Each row has a name. Each question is about the rows just above it. Places in a row count from 1.

J141: [125 163 137 124 119 117 107 126  91  88 104 113 103 127 125 144 137 128
  82 134 123 118]
J229: [106 188 118  71  96 107 107 101  88 104  99  69  80 117 108 177  82 104
 109 181 162 157]
J628: [118 164  72 110  73 148 149 185  77 153  96  96  81  86 100 144 125  86
  81 127  94 103]
J69: [124 148 140 106 124 121 112 117 102  93 112 101 113 125 127 149 120 122
 106 142 134 124]
J884: [ 90 150 153 157 173  84 131  97 110  97 177  94 127  88 207 122 103 112
 112  96  72 112]
After [112 112], its row goes on with | [ 96  72 112]
Which entry of J69 is missing from [120 124  93 140 112 101 117 134 113 124 125 106 112 121 148 122 149 124
 127 142 106]? | [102]

J364: [ 74 106 137  93]
J56: [ 85 106 135 104]
J965: [ 68 103 140  91]
J272: [137 116 116 156]
J404: [127 120 111 169]
J412: [141 118 117 156]
J126: [ 82 118 131 100]
J335: [170 120 136 169]
J519: [126 119 112 168]
J480: [ 79 107 134 109]
J769: [127 119 134 110]
Shuffled J335 with one entry gone: [170 136 120], missing | [169]
Go on from [ 79 107 134] to the end of its row. | [109]

J86: [134  64 139 181 133  98  87 134 143  98 166 108 141  76 121 134 202 126
 110  72  77 125 135 100 168 138 116]
J137: [171 120 143 144 121 161 183 119 159 124 161  94 132 131  78 123 118 159
 156 160 115  97  99 140 147  55 135]
J997: [124 110 146 162 147 190 167 164  75  86 160  94 176 188 167 106 156  97
 173 160  81 177 122 145 124 166 103]
J983: [134  64 139 181 133  98  87 134 143 118 146 102 169 182 133 106 132 140
 120 185 144 143  88 179 123 129 133]
J142: [199 122 129 140  78 207 154 108 141 152 169 151 127 159  56 161 142 153
 165 155 121  93  70 126 119  92 102]
J546: [171 120 143 144 121 161  91 119 159 124 161  94 132 131  78 123 118 159
 156 160 115  97  99 140 147  55 135]
J647: [132  99 129 141  78 148 170 122 135  96 196 102 157 151 145 112 118 122
 122 149 153 150  80 174 144 117 138]
J394: [108 119 137 167 100 131  94 144  75 118 145 102 169 182 148  98 178 104
 165 149 102 145 128 123 151 199 141]
J807: [184  93 150 158 123 154 170 131 117 120 164 104 125 119  84 114 130 153
 154 141 123 109 101 134 156  63 113]
Table of tags by key:
[124] -> J373
[171] -> J797
[75] -> J584
The tag of J997, keyed by place 1: | J373
The rest of the row after [129 141  78]: | [148 170 122 135  96 196 102 157 151 145 112 118 122 122 149 153 150  80
 174 144 117 138]
The rest of the row after [118 145 102 169 182]: | [148  98 178 104 165 149 102 145 128 123 151 199 141]
Shuffled J142 with one entry gone: [127 122  78  56 151  92 152 140 121 154 169 207 126 142  70 129 108 199
 141 161 153  93 102 165 155 119], missing | [159]

J535: [ 93 132 185 160 169]
J321: [125 131 109 140 139]
J259: [121 130 121 135 142]
J848: [126 126 110 130 142]
J764: [170 126 168  94 104]
J572: [158 137 147 118 129]
J936: [176 132 110 129  94]
J962: [ 91 124  89 147 150]
J593: [101 128  83 138 156]
The rest of the row after [132 110]: | [129  94]
After [110 130], its row goes on with | [142]
Table of tags by key:
[125] -> J675
[185] -> J816
[93] -> J869
[132] -> J900
The tag of J535, keyed by place 1: | J869
Which row holds [176 132 110 129  94]? | J936
[121 130 121 135 142] is in which row? | J259

